These are the activations of a small neural network, seen along a few directions. Each row is one input.
In each table, some parts of the input vary, and every possible input appears once, in random order.
A made-up example of a description, with smaller parts first: one of 3 separate values, together with either a single point or one of 11 places around a ring or (one of 4 places along a line, together with one of 5 places around a ring).
Shared parts are said once, and a part with two or three values counts as separate values.
In the rows, 128 means zero.

A family of inputs:
x1: [103  57 140  55 131 119  61  50 205  74  62 140  38]
x2: [ 61 151  69 181 119 178 157 173 102 144 221  70 151]
x3: [147  46 158  47 167 139 106  15 192  92 105  65  37]
x4: [ 64 117  77 184 149 147 147 172  88 148 219  84 140]
x5: [ 95  47 176  68  88  95 120  89 232  92  50  91  92]
x6: [185 135 183 130 121  88  80 131 169 111  33 188 162]
x7: [ 45 167  66 167 161 165 186 181  91 161 198  72 144]
x8: [180 153 161  53 101 116  99 107 152 142  86 170 137]
x9: [ 66 130  48 176 124 130 163 157  91 165 212  65 145]
x10: [182 141 174 114 104 104  85 138 154 119  45 180 155]
x11: [195 131 214 180 144  83  77 110 135  84  40 194 138]
x12: [197 143 196 163 128  99  86 118 119  89  53 180 127]
x13: [ 57 156  56 165 159 160 204 193  80 158 205  75 141]
x14: [204 133 194  90 127 116  87  82 141 143  95 170 113]
x15: [194 144 190  97 128 122  83  87 110 117  97 175 116]
x16: [190 145 188 128 125 113  83 106 104  98  88 177 123]
x17: [175 152 159  80  99 117  93 125 136 125  71 172 153]
x18: [ 75 121  53 177 122 140 208 152  83 146 224 104 143]
x19: [ 86 123  43 175 124 142 218 162  92 134 229 109 145]
x20: [191 131 165  49 108 116  92  98 169 168  79 169 135]
x21: [ 82 133  48 172 134 157 211 202  84 148 215  90 127]
x22: [ 43 159  59 166 153 170 171 165  86 160 189  77 156]
Q: What do these inputs look like to the network?
A: either one of 3 separate values or one of 9 places around a ring or (one of 2 separate values, together with one of 5 places along a line)
Q: Which other rows does x20 become when the choice among 2 separate values takes its other values? List them by row number.
A: x14
Q: Which other rows does x15 become when the choice among 2 separate values takes its other values? List them by row number.
A: x8

A family of inputs:
x23: [151  97 167 148 140 131  83  87 108  49  94 197  54]
x24: [172  79 163  74 107  94 145  94 212  91  40 145 121]
x25: [140 184 168 194 142 127  96 139  94 144 105 127 183]
x26: [154 164 150 163  81 111 146 213 116 116 132 135 195]
x27: [ 53 153  82  92 161 190 137 132 114 167 168  75 120]
x28: [125 130 180 144 176 132  80 110 133  59  55 153  65]
x29: [ 76  39  77 211 165 120 199 100  91  88 221  63  72]
x30: [215  90 174  67 131 111 134  36 154  97  88 157  91]
x31: [181 155 151 188 101 122  98 116  76 126 146 167 171]
x32: [ 72 145 108  89 136 182 118 107 148 150 158  62  91]
x33: [149 159 109 131 100 121 181 216 129 147 125 157 180]
x34: [ 37  40  63 212 139 101 203 154 147  81 173  42 108]
x35: [174 118 188  68 166 110 131  58 182 108  46 115 101]
x36: [136 148 147 195  74 106 110 166 133 120  95 151 198]
x37: [179  69 163  27 108 115  85  42 167 151 132 119  82]
x38: [153 195 184 167 149 134 135 175  82 139 134 115 174]
x39: [ 36  76  90 213 206 124 192 127 112 104 179  17  93]
x40: [139 103 180  29 147 114  76  74 190 168  91  78 100]
x41: [114  96 154 151 111 109  90 150 166  42  41 171  89]
x42: [186 163 113 129 130 138 172 164  73 160 176 174 153]
x43: [106 153  69 109 106 102 178 179 129 171 123 157 175]
x44: [136 171 150 177 169 113  49 135 116 131  86 159 146]
x45: [162 192 129 134 170 148 169 187  88 172 132 134 159]
x46: [ 51 120  53  91  91 165 147 166 155 139 164  96 139]
x47: [163 133 143 174 132 116  59 103  94 124 127 210 130]
x48: [ 62 101  91  92  75 163 130 130 180 135 143  88 111]
x49: [132  68 157  32  80  91  92 106 229 145  83  99 116]
x50: [103 108 100  87 100 180 123  73 129 139 196 106  78]
x51: [115 187  89 110 174 126 158 148  90 199 123 126 158]
x52: [ 85 126  65  88 116 183 140 101 100 145 214 120 105]
x53: [184 168 166 160 108 126 137 151  68 122 180 158 161]
x54: [124 137 130 179 104  95  67 170 151 116  81 185 165]
x55: [160 160  74 100 129 120 162 115  68 177 174 168 139]
Q: What do these inputs look like to the network?
A: one of 3 separate values, together with either a single point or one of 10 places around a ring
Q: Changing only the choice among 3 separate values turns x28 into x41. The same change can be made to x45. Which row results?
A: x33
Q: Which other rows does x42 become when the place on the ring of 10 takes its other values? List them by row number.
A: x23, x30, x31, x37, x47, x50, x52, x53, x55

A family of inputs:
x56: [121 149 110 157 128 155 166 148  86 143 202  79 153]
x57: [181 125 225  85 144 119 121 111 141  95  69 142 104]
x58: [141 144 165  77 100 122  59  96 159  97  74 144 103]
x59: [ 90 114  80  88 106 161 179 148 146 160 189  65 136]
x60: [ 89 119 109 182 129 128 152 146  89 136 179  94 142]
x61: [ 58  94  76 128 141 125 158 153 152 102 138  81 127]
x62: [164 122 182 107 169  58  86  94 170 127  70 123 124]
x63: [181 206 156 161  71 106 112 236 108 176  73 218 230]
x64: [ 90 125 124 236 151 129 152 157  87  92 153 134 127]
x65: [171 137 162  96 129 115 135  66 140  96  45 171 133]
x66: [152 147 167  92 111 142  64  88 168 115  64 130 111]
x67: [ 94 156  69 113 139 164 150 160 103 177 164 124 104]
x68: [ 91 113 111 210 151 128 142 158  89  95 156 105 143]
x69: [199  76 153 109  91  86  99  73 162 114 111 187  96]
x70: [ 94 146  79  91 128 164 174 141 134 172 194  95 121]
x71: [162 105 160  67 101  97  68  95 141  92  94 168 108]
x72: [128 189  88 178 161 147 147 149  46 159 184 147 137]
x73: [ 60  90  93 172 134 130 150 150 145 120 128 103  99]
x74: [ 62  99  85 102 114 134 165 148 138 147 157  65 104]
x75: [153 102 180  89 168 148  73  91 169 130  68 146 149]
x76: [211  84 146 113 104 106 110  78 168 106  90 178 112]
x77: [122 174  96 163 147 154 155 132  72 165 213 116 152]
Q: What do these inputs look like to the network?
A: either a single point or one of 9 places around a ring or (one of 2 separate values, together with one of 6 places along a line)
Q: A walk changes only the place on the ring of 9. It starts at x75 and steps to x66. List the rest of the walk in order.
A: x58, x71, x69, x76, x65, x57, x62
Q: Which other rows does x56 become when the place on the line of 6 takes its other values? List them by row number.
A: x60, x64, x68, x72, x77
Q: Which other rows does x77 become when the choice among 2 separate values takes its other values? List them by row number.
A: x70

A family of inputs:
x78: [123 188 135 148 125 151 117 178  94 173 138 130 175]
x79: [163 130 121 157 106 111 180 165 109 132 142 151 172]
x80: [150 109 168 140 126  85 121 146 172  73  52 142 122]
x81: [100 134  90 137 179 162 167 117 101 139 179  73 107]
x82: [168 180 130 141 156 151 151 134  70 157 157 145 152]
x83: [163 135 146  58 150 143 126  73 133 160 121 129 109]
x84: [159  96 124  74  99 117  94  76 137 127 148 152  99]
x85: [150 143 147  47 154 129 117 100 149 170 111 109 130]
x86: [144 140 188 133 184 118  98 108 129 126  69 122 119]
x87: [163 120 116 171  99 115 153 141  88 128 169 158 165]
x88: [109 181 115 159 100 143 112 177 109 157 139 157 172]
x89: [149  96 165 155 132 108  71  77 110  74 109 160  97]
x90: [ 46 117  70 155 123 130 156 168 150 127 145  96 131]
x91: [163 126 131  58 124 141 110  68 126 134 139 147  89]
x92: [117 139 131  63  88 139  83 118 178 155 100 146 130]
x93: [119 161 102 153 101 125 140 198 123 147 124 170 170]
x94: [136 146 112 149  96 104 173 186 109 132 119 153 174]
x95: [ 31 132  81 155 124 157 131 156 137 139 162  87 130]
x96: [169  81 170 162 122 106 100  97 140  72 105 148 110]
x97: [143 183 135 137 162 137 147 166  86 177 141 133 167]
x98: [166  75 129  82  88 114 125  84 154 127 129 141 117]
x99: [151 140 110 164 105 126 123 134  66 128 177 167 144]
x100: [157 127 168 144 154 131  84  72 100  81 101 148  86]
x101: [ 51 140  95 143 153 155 138 152 123 152 164  52 133]
x102: [111 141 167 153 122 116  59 117 156  98  66 144 129]
x103: [151 104 125  61  91 100 145 134 181 128  85 132 133]
x104: [169 136 181 131 183 135 103  85 119 102  86 132 103]
x105: [168  97 179 153 131  88 131 118 164  76  72 142 119]
x106: [123 120 119  63  88 119 114 135 186 142  85 152 130]
x107: [ 86  89  88 165 128 120 200 141 132 112 168  75 128]
x108: [ 77  97  79 160 131 141 143 121  99 116 209 103  95]
x109: [155 166 114 145 132 147 135 128  56 142 172 173 131]
x110: [ 98  80  82 169 122 134 167 126 125 112 195  87 110]
x111: [170  91 145  66  93 112 157 108 176 124 110 138 130]
x112: [130 145 190 139 150 132  65 128 145 121  71 119 124]
x113: [134 152 151  59 112 138  90 111 162 167 103 106 134]
x114: [ 68 100  80 148 126 127 191 183 147 116 145  83 121]
x115: [125 121 154 149 124  99  85 142 174  93  50 164 121]
x116: [ 86 121  84 141 156 169 154 112  89 121 197  93  88]
x117: [ 79 142 103 133 184 146 165 143 117 161 165  62 123]
Q: Changing only one part turns x107 into x111. The same change can be made to x95. Which row results?
A: x92
Q: Changing only one part turns x97 into x86. The same change can be made to x99. Which row results?
A: x89
Q: What do these inputs look like to the network?
A: one of 4 separate values, together with one of 10 places around a ring
Q: Which other rows does x103 become when the choice among 4 separate values takes its other values? List them by row number.
A: x80, x94, x114
Q: Which other rows does x96 become when the choice among 4 separate values takes its other values? List them by row number.
A: x87, x98, x110

A family of inputs:
x118: [105 113  97  99 153 152 150 120 127 164 170  98 103]
x119: [ 71 115  96 180 155 127 139 163 102 108 153 109 101]
x120: [ 85 119  93  81 109 149 145 136 148 144 161  89 116]
x121: [ 83 102 100 142 130 127 178 162 142 133 136 100 125]
x122: [172 183 140  97 137 145 115 106 119 141 111 150 153]
x123: [163 144 135 163 126 119 123 109  96 142 130 171 155]
x124: [161 162 165 141 105 113 133 177 125 103  95 141 165]
x125: [157 153 150  82  91 132 103 153 133 140 118 153 140]
x126: [112  86  73 163 146 120 151 111 113 145 195 113 123]
x127: [161  63 214  76 124 105  59  26 207  91  36 132  72]
x128: [137 170 146 185 132 118 110 146  96  96 104 152 154]
Q: What do these inputs look like to the network?
A: either a single point or (one of 2 separate values, together with one of 5 places around a ring)
